A small network was shown many inputs. Here are its activations along a few directions, one row for each input.
Each table varies a few parts of the input and shows all the possible inputs, shuffled.
Descriptions start from the smaller parts, as in this example, which fits no table here: one of 6 places along a line, together with either a single point or one of 11 places around a ring or (one of 3 separate values, together with one of 8 places around a ring).
Shared parts are said once, and a part with two or three values counts as separate values.

Other details of the inputs shift rows strongly along two fixed directions, in all tables alike. That doesn't count.

Table:
x1: [3,-34,105,-50,-31,22,-30,-125,29,256,82]
x2: [-127,14,71,114,-1,94,-28,130,5,-236,51]
x3: [1,-4,33,-52,-74,43,48,234,-12,-228,-22]
x4: [-217,-131,-95,86,-168,-51,29,292,-46,-126,-212]
x5: [-5,-5,64,-25,25,48,29,-105,12,274,91]
x6: [103,-11,-47,-84,41,-80,-111,-9,-51,264,70]
x7: [122,-78,-44,-106,-4,-73,-69,-35,-15,248,80]
x8: [47,-81,60,26,-16,-2,-64,-136,7,250,118]
x9: [41,-18,-41,-135,84,-51,-132,-13,1,253,45]
x10: [-29,-20,-56,-4,43,71,54,224,-5,-231,2]
x11: [182,353,-232,86,-49,-261,112,-424,125,-642,-533]
x12: [38,-52,21,49,39,24,-6,-116,-8,266,124]
x13: [-42,-22,28,0,88,27,-59,-118,19,256,108]
x14: [64,-16,26,-174,10,-73,-61,-8,-23,257,32]
x15: [61,29,8,-158,31,-54,-80,11,-33,277,29]
x16: [-108,65,82,103,-32,112,78,146,-18,-202,46]
x17: [-36,-63,75,-24,49,-7,-101,-138,27,233,97]
x18: [-94,-54,91,103,-27,113,2,111,34,-245,38]
x19: [22,22,-52,58,11,29,34,238,-73,-220,17]
x20: [-39,-27,-2,-21,4,19,-26,222,-4,-252,-5]
x21: [39,-54,-40,29,-31,22,78,214,-44,-238,28]
x22: [8,-47,93,-39,5,31,28,-119,19,256,78]
x23: [-204,-176,-36,28,-130,2,-71,-109,-124,329,-86]
x24: [60,25,-19,-145,62,-32,-22,10,-42,281,38]
x25: [-23,-49,-18,-29,-21,45,-3,214,23,-252,0]
x26: [51,-93,50,36,20,7,-7,-130,-2,251,113]
x27: [166,349,-178,88,3,-263,17,-746,153,-122,-399]
x28: [16,-16,19,50,41,3,-42,-110,-24,270,136]
x29: [-7,-97,58,-15,67,30,-25,-138,41,235,85]
x30: [133,354,-109,5,-22,-254,65,-752,181,-138,-448]
x31: [-6,26,-9,-26,-9,69,107,242,-38,-207,-19]
x32: [79,-51,-6,-173,19,-39,23,-16,-12,257,41]
x33: [-24,-61,-35,-24,12,48,57,209,8,-248,6]
x34: [34,-13,-62,47,-1,44,76,227,-56,-223,24]
x35: [-40,14,-45,7,55,57,13,235,-23,-228,-5]
x36: [-113,69,106,88,-62,91,23,145,-17,-214,44]
x37: [-99,-24,51,125,28,134,61,123,19,-223,41]
x38: [-57,-22,87,156,-58,55,4,118,-31,-239,67]
Description of these inputs: one of 2 separate values, together with either a single point or (one of 3 separate values, together with one of 6 places around a ring).
- Changing only the choice among 2 separate values turns x19 into x28. The same change can be made to x20. Which row results? => x17
- Change only the choice among 3 separate values in x30. List by row number the other rows that result. => x17, x38
- Change only the choice among 2 separate values in x8. List by row number the other rows that result. => x7
- Change only the choice among 2 separate values in x14. List by row number the other rows that result. => x30

Table:
x39: [-50,-42,24,-81,68,139,79,358,-34,-152,60]
x40: [-65,-188,-14,202,23,148,32,210,-58,-152,198]
x41: [-14,-60,25,-71,81,163,77,326,-4,-173,114]
x42: [-25,-134,39,-204,-26,3,-129,357,-109,194,154]
x43: [-276,-15,126,170,-49,107,-68,103,90,-396,-59]
x44: [97,-58,137,-72,55,39,-108,293,-90,166,296]
x45: [-21,-209,-18,-142,-27,-72,-204,140,-121,455,167]
x46: [63,123,65,96,-23,57,5,258,3,-443,56]
x47: [232,301,-262,-218,142,-369,-82,-732,175,300,-414]
x48: [-119,-161,-39,114,-78,0,15,227,-89,19,34]
x49: [-46,-179,-25,-71,80,-40,-194,123,-72,464,194]
x50: [-54,-165,26,-32,-147,73,97,350,-108,-102,0]
x51: [-49,-120,-13,125,79,101,-82,240,-39,-208,211]
x52: [-78,-192,36,-40,9,93,50,281,-86,264,162]
x53: [-6,-142,22,-120,142,101,-141,289,-39,156,252]
x54: [1,-66,4,-152,-59,-20,-89,312,-67,-64,-1]
x55: [243,73,-28,-217,120,-91,-7,-378,102,490,121]
x56: [51,-140,134,43,-37,127,49,209,-76,228,302]
x57: [52,-48,-95,-79,81,-32,46,-186,4,294,-61]
x58: [63,-161,31,-6,79,13,-191,27,-36,399,374]
x59: [64,6,48,-9,58,66,-62,194,9,-118,224]
x60: [-66,-41,-3,-42,91,89,-66,369,-48,-189,70]
x61: [160,26,-77,-353,12,-178,-16,-267,17,542,-86]
x62: [95,118,94,31,-25,74,163,270,-20,-414,19]
x63: [-19,-54,-15,278,-66,104,88,146,-16,-390,93]
x64: [46,-217,29,-65,108,106,9,21,-38,440,314]
x65: [252,182,-269,-110,124,-244,75,-844,174,293,-368]
x66: [-10,264,-231,165,-66,-218,58,-179,85,-686,-485]
x67: [13,423,46,142,-10,-61,91,-346,132,-752,-357]
x68: [-17,53,127,45,47,-41,-142,-334,6,229,96]
x69: [-291,-83,132,246,-101,152,43,70,70,-338,-73]
x70: [149,315,-129,240,-45,-172,72,-243,68,-721,-363]
x71: [-60,-22,34,-82,23,97,96,376,-25,-126,43]
x72: [307,282,-249,-177,211,-302,-84,-834,205,237,-267]
x73: [46,269,-159,18,-90,-259,-14,-896,111,359,-437]
x74: [-232,99,65,159,-151,83,-46,182,-50,-365,-87]
x75: [20,48,7,15,68,143,149,226,38,-443,51]
x76: [-51,-231,11,-80,-68,-12,-178,312,-129,206,146]
x77: [52,-128,-113,-39,-98,-138,-48,-169,-52,301,-116]
x78: [193,213,-257,-137,17,-352,93,-770,137,336,-442]
x79: [-44,34,123,-241,85,-29,-50,-427,185,534,-36]
x80: [60,-159,48,-316,-25,-8,-42,189,-71,469,134]
x81: [82,-130,73,14,35,-5,-195,55,-63,428,335]
x82: [-66,-49,-22,27,-159,47,166,283,-81,-345,-123]
x83: [-71,-29,36,-99,-25,55,96,393,-39,-122,40]
x84: [-12,206,-235,257,-73,-134,174,-232,80,-633,-497]
x85: [-243,-118,200,51,-47,179,60,67,70,6,46]
x86: [-16,330,56,231,-81,1,258,-403,107,-675,-370]
x87: [-163,4,178,302,-90,151,84,44,-48,-373,45]
x88: [-164,-7,198,-152,-77,167,4,250,-63,265,164]
x89: [31,-35,-134,-44,121,-108,-160,-176,-1,253,-32]
x90: [-74,454,-67,74,-125,-85,76,-241,113,-692,-509]
x91: [204,-33,-46,27,25,-161,-53,-410,-23,535,49]
x92: [69,-145,138,19,-18,97,64,231,-115,226,276]
x93: [78,121,91,54,-43,104,147,248,17,-403,48]
x94: [15,-192,93,160,-53,98,-39,187,-98,231,312]
x95: [-245,-36,205,-8,6,152,-90,222,84,-170,71]
x96: [56,52,-86,-189,62,-175,-111,-91,23,268,-62]
x97: [-224,-12,153,65,-165,186,99,236,-82,-57,34]
x98: [-16,-282,-37,19,83,68,-98,36,-68,462,245]
x99: [-68,-40,-80,151,47,72,-46,225,-12,-442,-6]
x100: [-73,59,268,-25,15,167,75,92,-9,-63,169]
x101: [86,-104,-142,-104,-58,-202,-75,-350,-43,556,-97]
x102: [17,-97,-136,37,64,-64,-42,-212,-18,292,-55]
x103: [132,271,-139,203,-57,-49,261,-303,138,-685,-318]
- What do these inputs look like to the network? => one of 5 places around a ring, together with either one of 3 separate values or one of 10 places along a line
- Changing only the place on the ring of 5 turns x82 into x45. The same change can be made to x78. Which row results? => x66
- Changing only the place on the ring of 5 turns x67 into x100. The same change can be made to x46. Which row results? => x93
- Change only the place on the ring of 5 in x50. List by row number the other rows that result. => x54, x76, x77, x80
- A walk changes only the place on the line of 10. It starts at x77 and steps to x101. List the rest of the walk in order. => x48, x84, x102, x98, x40, x63, x94, x91
- Change only the choice among 3 separate values in x74. List by row number the other rows that result. => x43, x68

Table:
x104: [219,86,-359,-309,33,-312,-16,-66,-15,20,-392]
x105: [-204,-88,255,113,-52,276,-22,647,-119,-318,319]
x106: [75,-274,-142,-258,47,23,-95,752,-198,110,236]
x107: [-39,-56,13,218,-80,75,82,137,-41,-294,18]
x108: [-48,-245,197,85,-12,220,-4,443,-132,125,442]
x109: [2,129,-37,1,-18,-52,107,-357,80,47,-216]
x110: [-100,-138,20,49,-20,61,9,-2,-39,260,74]
x111: [-50,189,-120,266,-25,-13,157,-169,122,-776,-344]
x112: [29,-237,24,-59,101,14,-108,-171,-45,808,298]
x113: [-212,-135,257,79,-17,310,0,625,-65,-329,308]
x114: [-110,-223,204,33,73,229,-108,438,-70,88,434]
x115: [-120,-3,121,85,-129,89,50,217,-49,-237,16]
x116: [-106,255,-94,250,-119,-68,71,-119,61,-745,-411]
x117: [-185,-58,22,139,-50,101,54,138,8,-286,-49]
x118: [-3,-11,49,-184,63,-69,-132,-350,73,567,22]
x119: [6,37,47,-150,29,-106,-156,-334,18,583,32]
x120: [96,85,-89,97,-23,-146,-21,-372,45,16,-140]
x121: [124,160,-4,-1,-24,-74,95,-370,71,22,-141]
x122: [41,-51,39,-28,117,23,-39,-169,45,257,156]
x123: [-24,6,46,168,18,133,122,123,-3,-307,65]
x124: [108,188,-41,45,66,-117,-62,-361,72,-17,-88]
x125: [156,146,-40,52,16,-125,3,-377,62,-6,-87]
x126: [-110,-325,267,-97,57,272,-55,416,-138,630,574]
x127: [-11,-34,35,-173,64,-52,-63,-364,67,577,29]
x128: [150,44,-146,-275,22,-66,60,521,-48,-263,-72]
x129: [266,286,-357,-125,19,-201,147,155,56,-777,-426]
x130: [-107,5,127,54,9,165,83,182,23,-271,80]
x131: [46,126,-21,1,-76,-91,88,-355,58,46,-211]
x132: [134,28,63,-148,33,-100,-85,-371,22,580,103]
x133: [-35,79,-73,21,2,-102,-54,-350,100,16,-220]
x134: [73,-4,-147,-274,-15,-87,50,530,-78,-238,-149]
x135: [39,79,-87,57,61,-101,-62,-370,109,-9,-148]
x136: [-107,-21,41,187,-26,69,-60,202,-48,-267,74]
x137: [33,62,-86,76,-81,-118,50,-361,38,54,-222]
x138: [-26,-84,17,7,-62,-61,-85,-136,-39,334,37]
- What do these inputs look like to the network? => one of 5 places around a ring, together with either a single point or one of 6 places around a ring
- List by row number the other rows that have the place on the ring of 5 in common with x116. => x104, x110, x117, x133, x137, x138
- A walk changes only the place on the ring of 5. It starts at x110 and steps to x109. List the rest of the walk in order. => x126, x123, x112
